Each row below holds a small network's activations on one record, seen along a few directions.
Each row is followed by the record's values for the fields L, W, J, S, P.
A field that a record lacks is written none.
The largest differences between rows may come from other fields.
(in the rows, 500 means zero)
Random noise pushes rows far along 2 fixed directions. That doesn't count. These rows show it; they differ only by the noise:
[423 384 280 413 502 531 251 511 763 525 708 487 364 650 403 505 621 610]
[530 459 303 371 485 484 409 483 575 505 462 361 340 469 482 435 644 514]
[693 485 403 340 465 441 684 476 311 505 161 265 292 244 552 353 687 392]
[534 347 388 412 493 519 459 529 599 546 550 479 324 530 420 466 655 543]

[352 606 375 476 526 501 246 498 640 493 747 538 625 637 521 627 476 613] | {L: l2, W: none, J: j2, S: s1, P: p2}
[461 551 400 292 467 415 515 529 584 576 530 482 621 507 504 551 426 645] | {L: l3, W: none, J: j1, S: s1, P: p2}
[517 452 304 294 459 361 498 418 536 581 418 390 398 297 562 392 595 565] | {L: l3, W: none, J: j1, S: s2, P: p3}
[469 702 397 526 476 478 451 427 522 379 356 369 568 476 550 381 513 391] | {L: l2, W: none, J: j1, S: s2, P: p1}
[525 313 525 468 451 553 523 555 619 563 593 536 430 583 429 519 592 592] | {L: l3, W: none, J: j2, S: s2, P: p3}
[570 480 360 470 515 476 347 520 431 406 517 450 297 459 597 272 623 404] | {L: l1, W: w1, J: j2, S: s2, P: p2}
[384 625 453 409 534 508 350 375 528 516 582 461 500 478 587 534 430 467] | {L: l1, W: w2, J: j2, S: s1, P: p3}
[301 745 494 324 714 505 533 387 429 596 538 522 538 243 738 478 326 457] | {L: l1, W: w2, J: j2, S: s1, P: p1}
[445 219 641 628 477 556 447 644 645 481 851 800 361 744 378 469 501 595] | {L: l1, W: w1, J: j1, S: s2, P: p2}
[395 660 210 491 468 481 170 411 710 416 568 456 544 616 526 466 519 494] | {L: l2, W: none, J: j1, S: s1, P: p2}
[434 439 549 478 534 544 450 475 590 573 714 657 518 662 336 599 481 646] | {L: l2, W: none, J: j2, S: s1, P: p3}
[568 388 478 583 399 497 403 593 602 468 470 428 659 743 411 644 488 619] | {L: l2, W: none, J: j1, S: s2, P: p2}
[669 173 655 777 452 658 508 671 609 444 787 760  94 696 283 230 809 318] | {L: l1, W: w1, J: j1, S: s2, P: p3}
[406 567 248 278 507 349 264 476 642 479 512 365 605 518 537 550 473 581] | {L: l2, W: none, J: j1, S: s2, P: p2}
[593 402 538 303 463 431 659 510 364 549 409 446 384 292 594 391 674 396] | {L: l1, W: w2, J: j2, S: s2, P: p2}
[608 576 427 466 487 410 576 397 439 450 330 414 427 336 568 316 628 358] | {L: l2, W: none, J: j1, S: s2, P: p3}
[595 191 750 353 514 533 791 607 391 675 490 723 399 305 489 417 623 488] | {L: l1, W: w2, J: j2, S: s2, P: p1}
[369 420 385 396 486 541 216 473 696 522 768 597 486 512 529 542 530 580] | {L: l1, W: w2, J: j2, S: s2, P: p2}
[551 412 768 491 504 466 874 533 243 606 365 598 579 358 453 537 422 477] | {L: l2, W: none, J: j2, S: s2, P: p1}
[456 556 415 513 452 554 347 457 688 416 585 508 451 499 577 408 574 386] | {L: l1, W: w2, J: j1, S: s2, P: p2}
[413 449 279 515 505 606 265 462 804 475 715 592 363 662 432 418 619 519] | {L: l3, W: none, J: j2, S: s1, P: p3}
[505 439 547 470 448 584 416 593 546 521 515 542 488 520 497 542 578 509] | {L: l1, W: w2, J: j2, S: s1, P: p1}
[570 424 542 459 455 456 559 572 483 576 472 548 571 552 491 540 541 592] | {L: l2, W: none, J: j1, S: s1, P: p2}
[364 754 151 252 443 275 249 366 585 407 364 213 604 356 665 452 502 616] | {L: l2, W: none, J: j1, S: s2, P: p2}
[616 379 593 528 541 533 852 475 358 529 461 674 426 302 504 423 546 401] | {L: l3, W: none, J: j2, S: s2, P: p2}
[753 243 822 644 439 575 932 683 278 613 309 615 532 558 368 562 473 504] | {L: l3, W: none, J: j1, S: s1, P: p1}
[538 422 619 543 417 438 585 544 434 520 445 500 572 565 466 595 519 510] | {L: l2, W: none, J: j1, S: s2, P: p2}
[376 796 479 686 467 624 201 456 562 361 458 293 706 686 557 688 285 465] | {L: l1, W: w2, J: j2, S: s1, P: p1}
[533 537 683 612 555 565 703 449 372 478 490 639 481 481 412 483 497 345] | {L: l2, W: none, J: j2, S: s1, P: p3}
[497 531 514 523 445 504 572 527 404 537 330 480 580 492 456 569 480 582] | {L: l2, W: none, J: j2, S: s1, P: p1}
[416 159 747 558 581 571 650 597 604 646 939 942 543 677 326 670 490 716] | {L: l2, W: none, J: j2, S: s2, P: p2}
[499 508 603 616 519 542 641 503 498 466 530 619 508 571 440 521 499 401] | {L: l2, W: none, J: j1, S: s1, P: p2}
[420 404 468 419 530 468 484 430 521 554 662 608 552 461 474 525 497 617] | {L: l2, W: none, J: j2, S: s2, P: p2}
[319 552 278 354 497 436 293 429 729 460 634 441 495 455 591 508 452 658] | {L: l3, W: none, J: j1, S: s2, P: p2}
[471 496 523 430 561 480 646 457 359 570 450 617 497 342 516 542 477 592] | {L: l2, W: none, J: j2, S: s1, P: p2}

Which values does each new row have?
[558 485 568 713 499 565 405 568 529 459 647 533 440 701 417 497 432 481] | {L: l1, W: w1, J: j1, S: s1, P: p3}
[599 283 610 502 508 541 771 553 415 607 557 621 556 479 443 572 478 583] | {L: l3, W: none, J: j2, S: s2, P: p2}
[497 578 464 379 519 445 668 443 357 528 451 483 565 291 587 553 408 521] | {L: l3, W: none, J: j2, S: s1, P: p2}
[670 259 610 494 513 514 711 539 375 567 390 554 461 471 439 451 603 557] | {L: l2, W: none, J: j2, S: s2, P: p3}
[412 446 276 365 536 539 259 490 805 565 735 492 487 619 511 532 499 668] | {L: l3, W: none, J: j2, S: s1, P: p3}
[319 232 500 490 522 502 377 512 807 649 920 803 527 683 354 633 432 758] | {L: l3, W: none, J: j1, S: s2, P: p3}
[386 638 173 114 541 284 367 384 515 577 442 345 618 256 645 389 488 584] | {L: l2, W: none, J: j2, S: s2, P: p1}
[514 726 447 573 505 474 519 365 360 366 270 297 576 383 548 417 450 240] | {L: l2, W: none, J: j2, S: s2, P: p1}
[538 345 614 551 563 529 688 479 587 584 645 722 385 405 433 440 507 438] | {L: l3, W: none, J: j1, S: s2, P: p3}
[561 411 569 617 422 503 518 622 483 514 411 520 484 623 375 593 567 557] | {L: l2, W: none, J: j1, S: s1, P: p1}
[322 592 385 338 625 456 474 414 484 528 695 661 575 400 617 542 348 610] | {L: l2, W: none, J: j2, S: s1, P: p2}
[346 649 335 389 534 423 372 409 533 439 427 377 613 403 613 499 419 601] | {L: l2, W: none, J: j2, S: s2, P: p1}
[584 381 694 501 467 428 811 557 305 563 329 524 557 464 486 577 473 472] | {L: l2, W: none, J: j1, S: s2, P: p2}
[620 286 756 675 484 596 819 614 411 471 425 743 371 557 388 470 641 386] | {L: l2, W: none, J: j1, S: s1, P: p2}
[621 271 617 410 500 510 857 575 345 587 365 612 411 387 547 570 516 508] | {L: l3, W: none, J: j2, S: s1, P: p2}
[636 599 541 337 517 329 825 461 189 523  76 313 530  85 702 360 531 431] | {L: l2, W: none, J: j1, S: s2, P: p1}
[733 564 479 510 412 420 619 532 336 495 140 220 595 528 532 526 560 476] | {L: l2, W: none, J: j1, S: s1, P: p3}
